These are the activations of a small neural network, seen along a few directions. Each row is one input.
In each table, some parts of the input vary, and every possible input appears once, in random order.
A made-up example of a description, with smaller parts first: one of 6 places along a line, together with either a single point or one of 11 places along a line or (one of 2 separate values, together with one of 8 places around a ring).
Shared parts are said once, and a part with two or three values counts as separate values.
In the rows, 128 means zero.

Other details of the inputs vary at random and push rows far along two fixed directions, the same in every table; ignore that.

Table:
R1: [154 123 137 133 130 148 125 149 127 138 130]
R2: [129 130 113 122 119  90 132 112 140 132 118]
R3: [160 132 122 136 130 143 129 132 135 131 156]
R4: [150 119 136 123 149 124 119 120 131 119 127]
R5: [133 107 122 131 131 111 124 129 115 124 135]
R6: [135 144 137 131 113 132 131 125 121 169 138]
R7: [ 97 225 201 155 126  47 122 138 128 185  74]
R8: [142 131 132 123 119 140 136 132 114 142 128]
R9: [137 131 127 139 103 110 118 129 133 115 136]
R10: [139 115 137 114 131 137 156 117 124 125 135]
R11: [144 108 138 115 137 119 112 121 126 110 123]
R12: [136 124 124 117 111 133 134 137 111 130 119]
R13: [136 112 120 111 138 127 138 126 100 114 126]
R14: [143 114 137 123 117 141 115 146 119 126 124]
R15: [145 128 128 107 141 119 132 105 126 122 124]
R16: [136 115 142 128 141 120 118 134 105 118 123]
R17: [148 126 127 130 145 123 123 120 138 141 140]
R18: [132 109 154 130 123 123 132 136 131 119 122]
R19: [ 58 124  99 165 144 206 129  89 154 131 114]
R20: [132 109 128 113 123 127 152 124 124 115 124]
R21: [137 114 123 132 107 123 122 139 126 136 132]
R22: [132 120 108 128 100 116 140 131 121 138 130]
R23: [ 49 156 102 200 153 219  87 110 168  98  80]
R24: [112 129 120  88 139 112 116 146 133 118 142]
R25: [140 128 143 137 151 120 125 137 113 130 126]
R26: [ 55 120 112 182 127 160 116 115 167 120  93]
R27: [146 120 114 114 116 136 135 123 114  92 131]
R28: [116 152 124 102 120 121 118 157 131 111 148]
R29: [120 143 128  94 121 130 120 165 127 137 141]
R30: [135 111 123 126 125 104 119 118 137 123 130]
R31: [146 119 125 135 151 129 131 134 115 142 147]
R32: [130 127 127 123 138 124 137 115 107 146 145]
R33: [113 115 124  95 131 127 139 154 130 119 148]
R34: [147 109 150 131 137 139 143 135 134 122 134]
R35: [145 113  94 122 104 120 142 120 125 101 143]
R36: [ 94 246 205 160 114  32 111 114 157 211  77]
R37: [131 110 106 121 126 110 142 124 112 125 133]
R38: [124 113 114 128 107 107 157 121 137 130 127]
R39: [146 127 142 127 114 127 112 134 121 103 130]
R40: [111 125 124  96 143 122 123 153 112 118 150]
R41: [149 105 133 132 136 148 148 129 137 139 152]
R42: [154 123 115 114 127 145 141 116 116  99 144]
R43: [153 133 131 137 127 144 126 145 133 161 140]
R44: [139 123 125 105 132 114 126 113 126 115 113]
R45: [ 49 154  86 183 142 212 107  89 160 118 106]
Each input here is: one of 5 separate values, together with either a single point or (one of 2 separate values, together with one of 4 places along a line).
Change only the choice among 2 separate values in R25. List by row number the other rows that result.
> R7
Change only the choice among 5 separate values in R37. List by row number the other rows that result.
> R2, R22, R35, R38
Which other rows agree with R36 in the choice among 5 separate values? List them by row number.
> R2, R4, R11, R15, R17, R24, R30, R44
Which other rows agree with R33 in the choice among 5 separate values? List them by row number.
> R10, R18, R19, R20, R26, R34, R38, R41

Table:
R46: [117 104 104 150 140 195 114 123 136  97 126]
R47: [ 82 132  98 168 124 161 128 111 144 133 117]
R48: [168 112 131 110 109 127 140 147 122 139 162]
R49: [153 152 163 135 103  54 138 118 130 152 106]
R50: [100 147 135 155 132 113 125  98 140 130  91]
R51: [103 119 101 147 122 148 133 102 137 134 122]
R52: [113 133 120 143 130 173 123 139 136 133 133]
R53: [ 94 142 120 134 150 154 126 113 136 135 121]
R54: [169  22  30  21 128 158 144 145  91  37 217]
R55: [103 108  90 158 128 167 125 100 139 101 107]
R56: [143 158 176 128 123  53 133 124 134 157 109]
R57: [159 155 174 136 103  80 125 147 138 146 118]
R58: [102 111 104 131 143 154 138 105 139 132 127]
R59: [ 85 150 113 164 116 162 121 120 148 138 112]
R60: [191 109 153  93 138 111 126 145  97 123 159]
R61: [ 46 152 125 117 123  96  99 151 134  88  75]
R62: [154 152 157 107 133  98 144 153 115 163 147]
R63: [118 132 120 123 146 170 111 138 124 136 130]
R64: [176 101 135 100 131 134 142 157 109 136 172]
R65: [164 149 178 114 135  74 129 145 115 147 131]
R66: [160 125 154 123 131 115 118 147 118 128 138]
R67: [180 129 149 118 101  93 143 132 116 125 137]
R68: [ 97 150 141 147 151 133 116 109 137 125 104]
R69: [ 93 128 102 149 131 149 131 101 139 135 112]
The inputs of R53 and R68 match in every part but one. If R54 is changed in the same way as R53 into R68, which row does it become?
> R61
What do these inputs look like to the network?
> one of 2 separate values, together with either a single point or one of 11 places around a ring
Change only the choice among 2 separate values in R48. List by row number the other rows that result.
> R57
Change only the choice among 2 separate values in R65. List by row number the other rows that result.
> R62
